Each row below holds a small network's activations on one input, seen along a few directions.
Each table varies a few parts of the input and shows all the possible inputs, shuffled.
A made-up example of a description, with smaller parts first: one of 6 places along a line, together with either a single point or (one of 2 separate values, together with one of 5 places around a ring) or one of 11 places around a ring.
Shared parts are said once, and a part with two or three values counts as separate values.
(in the rows, 128 means zero)

Other details of the inputs shift rows strongly along three fixed directions, in all tables alike. That doesn't count.

A family of inputs:
R1: [ 86 100 144 137 126 142 145 140  96 180 169]
R2: [ 71  86 153 135 116 142 108 145  73 167 159]
R3: [109 155 113 125 132 158 130 180 199 117 121]
R4: [115 110 109 134 104 129 128 157 127 153 194]
R5: [127 150 106  95 136 111 111 156 156 126 194]
R6: [ 78 131 138 131 132 140 140 110  50 138 135]
R7: [178 151 111  98 158  78 107 130 138  94 148]
R8: [ 80 118 139 137 120 140 112 172  91 164 161]
R9: [155 120 130 135 144  96 148  80  64 111 112]
R10: [156 146  83 160 111 159 145 149 215  83  96]
R11: [175 159 119 125 175 101 102 101 147 105 150]
R12: [140 131  95 109 129  95  83  92 114 153 122]
R13: [133 135 133 105 157  97 116 132 104 125 145]
R14: [168 164 145 105 145  85 157  77 103  77  92]
R15: [149 107 131  94 162  89  88 125 127 131 174]
R16: [113 125 146 123 117 141 134 126 150 123 127]
R17: [118 112 165 114 148 119 130  96  97 136 134]
R18: [106 124 147 155 137 151 179  84  83 121  68]
R19: [144 125 120  95 130  81  89 101 121 170 125]
R20: [ 95 119 151 149 126 165 135 118 130 127  99]
R21: [ 91 108 132  95 113 128 112 156 138 150 195]
R22: [ 84 130 134 129  95 133 133 145  71 143 167]
R23: [ 99 111 152 145 116 165 130 161 156 130  81]
R24: [149 126 117 102 159 117  95 134 188 117 162]
R25: [102 115 165 126  95 139 153 122 110 121 101]
R26: [119 134 110 127 126 118 109 138  83 121 156]
R27: [100 118 102 119 100 120  78 144 135 189 146]
R28: [141 119 161 103 167  83 167  64  64 133 127]
R29: [107 127 122 129 111 127 103 178 110 146 175]
R30: [120 144  97 126 114 125 110 143 116 116 173]
R31: [113 116 170 149 106 145 147 115 104 112  62]
R32: [182 128 127 147 165 109 129 108 153 113 107]
R33: [116 103 123 129 140 126  92 127 101 134 155]
R34: [165 141 152 128 153 108 141  41 107  81  95]
R35: [172 144 154 130 150 110 137  54 136  83  93]
R36: [122 105 111 140 145 121 121 132  98 145 157]
R37: [123 113 161 125 148 120 121  88  96 135 137]
R38: [183 134 116 124 167 102 133 124 180 102 105]
R39: [ 98 101 127 115 107 122 143 178 116 158 158]
R40: [ 96 131 124 140  86 149 115 143 165 167  62]
R41: [ 95 112 103  85 101 108  82 164 143 197 160]
R42: [163 162 130 124 169 113 128 106 152  98 112]
R43: [220 142  86  97 151 115  99 121 179 147 121]
R44: [113 119 167 149 144 135 185  68  65 130  77]
R45: [107 128 128 155  85 172 133 154 178 106  99]
R46: [103 146 126 158 102 162 136 167 136 110  89]
R47: [140 176 108 151 120 165 130 154 217  90 100]
R48: [134 109 119 134 142 126 120 169 157 154 155]
R49: [139 126 115 127 143 112 143  86  95 122 156]
R50: [103 157 158 132 117 145 175 114 107 110  78]
R51: [108 131 134 156 104 169 169 143 167 132 102]
R52: [119 129 124 160  88 164 162 164 181 124 103]
R53: [212 146 108 113 159  95  97 120 217  62 101]
R54: [122 137 101 135 146 124  96 146 115 124 158]
R55: [115 148 109 160 125 166 113 178 175 115 106]
R56: [130 115 103 121 151 128  80 125 143 130 188]
R57: [106 117 139 144  96 165 128 179 177 119  86]
R58: [ 99 109 156 147 104 148 134 126  94 122  92]
R59: [123 141 127 128 119 131 127 167 132 120 122]
R60: [132 116 130 124 109 121 105 135 141 127 171]
R61: [171 132 114 137 143 115 104 100 141  78 104]
R62: [119 122 117 166 102 165 148 172 166 124  94]
R63: [ 91 109 139 120 111 133 157 143 105 168 173]
R64: [174 142 107 101 122 148 139 132 168 143  62]
R65: [176 135 129 131 169 111 146  98 165 113 114]
R66: [ 97 133 143 148 109 169 155  99 123  97  71]
R67: [ 91 144 147 149 130 156 150 119  98 125  97]
R68: [ 95 159 127 152 105 173 149 145 148 110  99]
R69: [126 115 130 117 110 147 138 108  62 186 102]
R70: [146 105 177 120 163  87 123  56  45 126 116]
R71: [141 143 109 119 122 108  99 149 134 127 193]
R72: [107 135 147 132 111 151 193 126 149 118  76]
R73: [132 153 107 120 142 114 119 102 101 107 163]
R74: [164 112 112 132 165  98 105 119 120 140 175]
R75: [113 110 113 106 105 114 137 172 141 153 195]
R76: [175 122 105 126 141 100 115 155 170 125 159]
R77: [ 94 110 144 129 101 131 137 100  66 121 129]
R78: [143 127  98 130  99 180 117 173 178 177 100]
R79: [118 112 139  98 112 109 123 133 124 126 163]
R80: [156 112 138 130 140  93 134 110  90 136 147]
R81: [107 126 141 147 115 150 174 108 112 130 111]
R82: [124 125 165 136 108 126 197  99  93 119  76]
R83: [127 115  82 112 109 155 101 154 109 190 155]
R84: [180 168 116 122 139 104 127 121 168  82 120]
R85: [154 137 122 113 165  91  96 135 119 127 168]
Description of these inputs: one of 5 places along a line, together with either one of 2 separate values or (one of 3 separate values, together with one of 5 places around a ring).
The inputs of R16 and R35 match in every part but the place on the line of 5. If R48 is changed in the same way as R16 into R35, which row does it become?
> R32
The inputs of R41 and R40 match in every part but the place on the line of 5. If R15 is changed in the same way as R41 into R40, which row does it become?
> R70
The inputs of R22 and R30 match in every part but the place on the line of 5. If R62 is changed in the same way as R22 into R30, which row does it become?
> R9
A walk changes only the place on the line of 5. It starts at R53 and steps to R57. List the rest of the walk in order.
> R31, R58, R61
Which other rows does R15 become when the choice among 3 separate values takes its other values? List them by row number.
> R13, R38
Which other rows does R25 become when the choice among 3 separate values takes its other values? List them by row number.
> R82, R84
Which other rows does R85 become when the place on the ring of 5 takes its other values? List them by row number.
> R42, R50, R59, R84

A family of inputs:
R86: [118 120 116 135 102 160 119 135 157 150  86]
R87: [ 95 127 125 109 120 112  97 139 110 130 167]
R88: [ 88 123 141 133 116 109 122 112  66 125 131]
R89: [ 98 123 126 103 128 123 100 126 120 138 171]
R90: [160 149 127 109 171  85  99 102 117  94 132]
R91: [102  97 141 108 132 102 170 150 123 171 135]
R92: [132 132 132 125 154 110 122  66 100 113 127]
R93: [ 98 130 129 107  96 131 140 146  95 134 155]
R94: [151 152 122 158 122 139 171  90 132  86  67]
R95: [188 127 114 112 166  99  98  87 123 134 120]
R96: [163 142 116 140 176  92 105  87 115 103 138]
R97: [176 160  80 117 144 146 108 175 230 101 154]
R98: [101 122 130 106 145 126 103 140 109 143 168]
R99: [113 125 155 135 126 162 148 153 160 120 111]
R100: [163 154 108 112 141 117 123 148 149 102 142]
R101: [101 127 120 130  94 125 138 148  88 135 157]
R102: [127 135 128 108 101 112 103 132 121 178 158]
R103: [113 136 142 119 109 127 120 147 105 182 129]
R104: [113 127 145 160 116 148 142 166 148 113 109]
R105: [105 108 152 137 136 145 140 134 110 146 155]
R106: [138 133 177 130 142 122 160 104 102  96  83]
R107: [138 138  94 134 159 138  91 147 181 123 162]
R108: [104 113 173 118 114 136 156 105 101 126 124]
R109: [113 121 142 168 125 158 148 151 150 121 112]
R110: [117 139 113 158 119 161 155 156 139 124 111]
R111: [147 117 148 144 140 100 139  76  96 111 141]
R112: [153 131 134 119 130 113 115 129 164  97 150]
R113: [112 125 140 157  97 146 139 153 157 106 113]
R114: [154 155 135 138 140 134 148  94 137 131  38]
R115: [180 147 110 110 149  89 103  76 135 141 124]
R116: [163 100 104 114 141 114  78 152 131 151 162]
R117: [110 110 127 121 108 122 176 151 179 146  99]
R118: [121 125 108 118 121 134 134 125 113 145 181]
R119: [164 102 133 114 130 104 111  87  88 128 107]
R120: [119 146 116 149 110 151 149 171 136 113 105]
R121: [163 110  80 115 121 132  77 157 193 142 144]
R122: [131 148 130 164 134 134 143  82 137  84  58]
R123: [115 142 121 121 101 162 153 145 156 116 113]
R124: [ 93 126 146 136 134 112 125 124  61 128 126]
R125: [116 100 127 124 116 151 121 152 113 162  99]
R126: [ 98 108 150 141 113 157 150 123 129 135 138]
R127: [122 124 115 121 138 136 137 136 101 151 176]
What do these inputs look like to the network?
> one of 2 separate values, together with either a single point or one of 5 places along a line or (one of 3 separate values, together with one of 5 places around a ring)
The inputs of R116 and R119 match in every part but the choice among 2 separate values. If R103 is changed in the same way as R116 into R119, which row does it become?
> R102
The inputs of R89 and R98 match in every part but the choice among 2 separate values. If R92 is changed in the same way as R89 into R98, which row does it become?
> R107
A walk changes only the place on the ring of 5. It starts at R109 and steps to R105. List the rest of the walk in order.
> R99, R106, R104
Which other rows does R106 become when the choice among 2 separate values takes its other values? List them by row number.
> R112
Which other rows does R118 become when the choice among 2 separate values takes its other values? List them by row number.
> R127
